A small network was shown many inputs. Here are its activations along a few directions, one row for each input.
In each table, some parts of the input vary, and every possible input appears once, in random order.
A made-up example of a description, with smaller parts first: one of 6 places along a line, together with either a single point or one of 11 places around a ring or (one of 3 separate values, together with one of 8 places around a ring).
Shared parts are said once, and a part with two or three values counts as separate values.

Other details of the inputs shift rows strongly along two fixed directions, in all tables alike. That doesn't count.

Table:
r1: [  8  -7  10  -8  -7  -4  -1  -2   9  -7  -1 -14 -11  28]
r2: [-20   2 -34  12   7  17 -17  31   9  28 -12   2  25 -23]
r3: [  9 -21  21  -8  -3  -9   2 -16   6   0  -8 -19  -8   7]
r4: [  7  -2  13  -5  -7  -1 -11   2   8  -9  -2 -17 -10  31]
r5: [  3  -8 -34 -18 -12  13  15  53  15  20   6   9   5 -25]
r6: [  5  -5   2   6 -16  11  19 -26  -6 -26   8  10   6   1]
r7: [  3  14   0  -1  -5   3  12 -29  16 -18   3   6 -11   7]
r8: [ -6   3   0   1   2   2  12 -26  19 -16  -3  -8 -15  10]
r9: [ -5   9   1   3   2   2   0 -23  17 -16  -5  -9 -13  14]
r10: [  1   4 -22 -14   7   4  -7  42  27  40 -10  -2   4 -20]
r11: [ -8  12   0   8   1   4  -9 -18  14 -18  -5 -10 -10  22]
r12: [-17  -3 -33   3  11  11   0  20  18  33 -14   4  17 -39]
r13: [  9  -8 -19 -11  -8  10  11  41   4  30   2  18  24 -33]
r14: [-11  25 -40   4   1  18 -10  34  17  21  -1  18  19 -17]
r15: [ -2 -14 -21  -5   1   5 -11  41   9  41 -12  -3  21 -20]
r16: [ 16 -12  23   4 -11  -4 -19  -7 -11  -7  -3 -11  10  14]
r17: [  4  17   7  11  -5   5 -13 -22  -4 -19  -1  10   5   7]
r18: [ 19 -11  26  -1  -7 -10 -11 -16  -3  -3  -6 -11   4   2]
r19: [ -4  -8 -19  -3   3   7 -20  46   8  39 -11  -6  21 -18]
r20: [ 17 -18  21   2 -10  -6  -9 -10 -10  -6  -1  -9   8  11]
r21: [  3  -7   9  11  -4   0   3 -36  -1 -15  -4  -2   5  -7]
r22: [  3  -1  11  13  -3   0  -8 -33  -3 -15  -6  -3   6  -3]
r23: [  0 -19   4  12 -12   6  15 -27 -10 -22   3  -2  11  -4]
r24: [  7   8   7   5  -8   3   7 -33   3 -20  -1  12   0  -4]
r25: [ 16   9  17 -14  -8  -8  -3 -10  13  -8   1  -3 -13  16]
r26: [  0 -10   6  13  -5   1   4 -30  -6 -15  -2   1   7  -5]
r27: [ 13   3  11 -11 -11  -3  -1  -2   5  -9   7   0  -8  23]
r28: [-10 -28  -8   7 -12  12  18 -15  -4 -29   2 -17  -7   2]
r29: [ 16  12  17 -10 -10  -4 -12  -4  10  -9   1  -5  -9  24]
r30: [  8   1  16  -8  -2  -6 -12  -2  12  -7  -5 -17 -13  26]
r31: [  8 -23  18  -6  -6  -7   1 -13   2  -1  -5 -19  -6  11]
r32: [  3  13   5  13  -9   8 -11 -18  -7 -22   2  10   8  11]
r33: [ -2  -5 -12  -1 -18  12  24 -13   4 -36  12   2 -13   9]
r34: [ 18 -18  26  -4  -7 -11   0 -19  -2  -3  -4  -9   1  -2]
r35: [-63  34   6   8  82 -43  32  26 -91   7  37  19 -51  12]
r36: [ -2  -1 -23 -16   9   2   5  42  28  42  -9   1   3 -26]
r37: [-38  35  27 -15  76 -56  38  33 -87  21  40  24 -58   1]
r38: [ 21  -6  20  -7 -14  -4   4 -14  -1  -9   3   4  -2   7]
r39: [ -7  -4   6   9   1   1  -6 -29   6 -12  -9 -13  -4   5]
r40: [ -49   -6   20   -7   69  -49   44   45 -107    9   38    2  -54   -2]
r41: [  2  19   1   1  -4   2   0 -26  14 -19   1   4 -10  11]
r42: [ -9 -16 -13   1 -12  13  24 -10   8 -33   6 -12 -17  12]
r43: [ 11  12 -15  -7  -1   6 -20  40   9  35  -6  15  23 -25]
r44: [  6 -22 -17  -5  -5   7   8  38   0  35  -3   6  29 -37]
r45: [ -8   0  -3   4  -2   5  12 -23  16 -17   0  -7 -14  14]
r46: [-12  19 -42   1   2  17  -2  30  19  23   2  21  17 -20]
r47: [  7 -26   3 -13 -16   3  20   5   7 -22   5 -19 -21  17]
r48: [ 14  10  14  -7 -15  -1 -10   0   5 -12   5  -5  -7  28]
r49: [  8  -2 -12  -1   3   2 -23  38   4  39 -11   4  27 -29]
r50: [  9   3 -19  -7  -4   8 -10  41   6  34  -1  19  24 -24]
r51: [ 15   1  13 -14 -13  -6   8 -10  11  -9   5  -1 -11  16]
r52: [  4   7   3  11 -11   8  -2 -24  -6 -23   3  12   7  10]
r53: [ -9 -13   2   9  -3   3   5 -29   5 -14  -6 -10  -2   5]
r54: [  5   4   5   8 -10   5   7 -30   0 -21   2  13   2   1]
r55: [  0  11  -2   1  -8   4  12 -25  12 -20   5   7  -8  11]
r56: [  8 -11  21  -3  -4  -7 -18  -9   0  -3  -9 -21  -3  18]
r57: [ -8   8 -27  14   7  12 -21  23   5  28 -11  11  31 -34]
r58: [  7 -10  12 -12  -3  -6   9  -5  12  -4   0 -13 -17  18]
r59: [ 17 -20  22  -1 -11  -8   0 -16  -4  -4  -2  -8   4   2]
r60: [  0  23   0   6  -6   5  -8 -20  10 -21   1   3  -5  19]
r61: [-10   5 -30  16   3  15 -19  27   1  26  -8  11  35 -31]
r62: [  9   8 -17  -4  -5  10 -18  44   5  32  -3  16  25 -21]
r63: [  0  -7   4  16  -7   4  -6 -27  -9 -18   0  -1  12   5]
r64: [ 22   2  24  -9 -10  -7  -8 -14   1  -7  -2   2  -2   7]
r65: [ -9 -10   0  13  -4   7  -4 -24  -1 -16  -4 -12   2  14]
r66: [ -8  -1   6  12   0   3 -15 -25   3 -15 -10 -14   0  12]
r67: [-46  17  34  -6  82 -59  21  30 -98  26  28   5 -51   1]
r68: [-18  14 -41   5   7  18 -11  36  21  24  -6   5  16 -15]
r69: [ 11   4 -16 -13   2   3   1  36  12  41  -4  19  17 -38]
r70: [  7  14   8   8  -6   3  -4 -30   2 -19  -2   9   1   1]
Description of these inputs: one of 2 separate values, together with one of 5 places around a ring, together with either a single point or one of 6 places around a ring.
Question: Changing only the choice among 2 separate values turns r7 into r37. The same change can be made to r61. Which row results?
Answer: r16
Question: Changing only the choice among 2 separate values turns r3 into r12. The same change can be made to r4. Which row results?
Answer: r68
Question: Which other rows agree with r19 in the choice among 2 separate values and the place on the ring of 5? List them by row number.
Answer: r3, r15, r31, r40, r56, r67
Question: Start at r1 and move only the place on the ring of 5, one step at a time. The first step leads to r15. Which rows follow, in order?
Answer: r20, r50, r27
Question: Start at r26 and move only the place on the ring of 5, one step at a time. The first step leads to r53. Which rows follow, in order?
Answer: r45, r55, r54
Question: Start at r70 and move only the place on the ring of 6, one step at a time. The first step leads to r17. Which rows follow, in order?
Answer: r32, r52, r54, r24
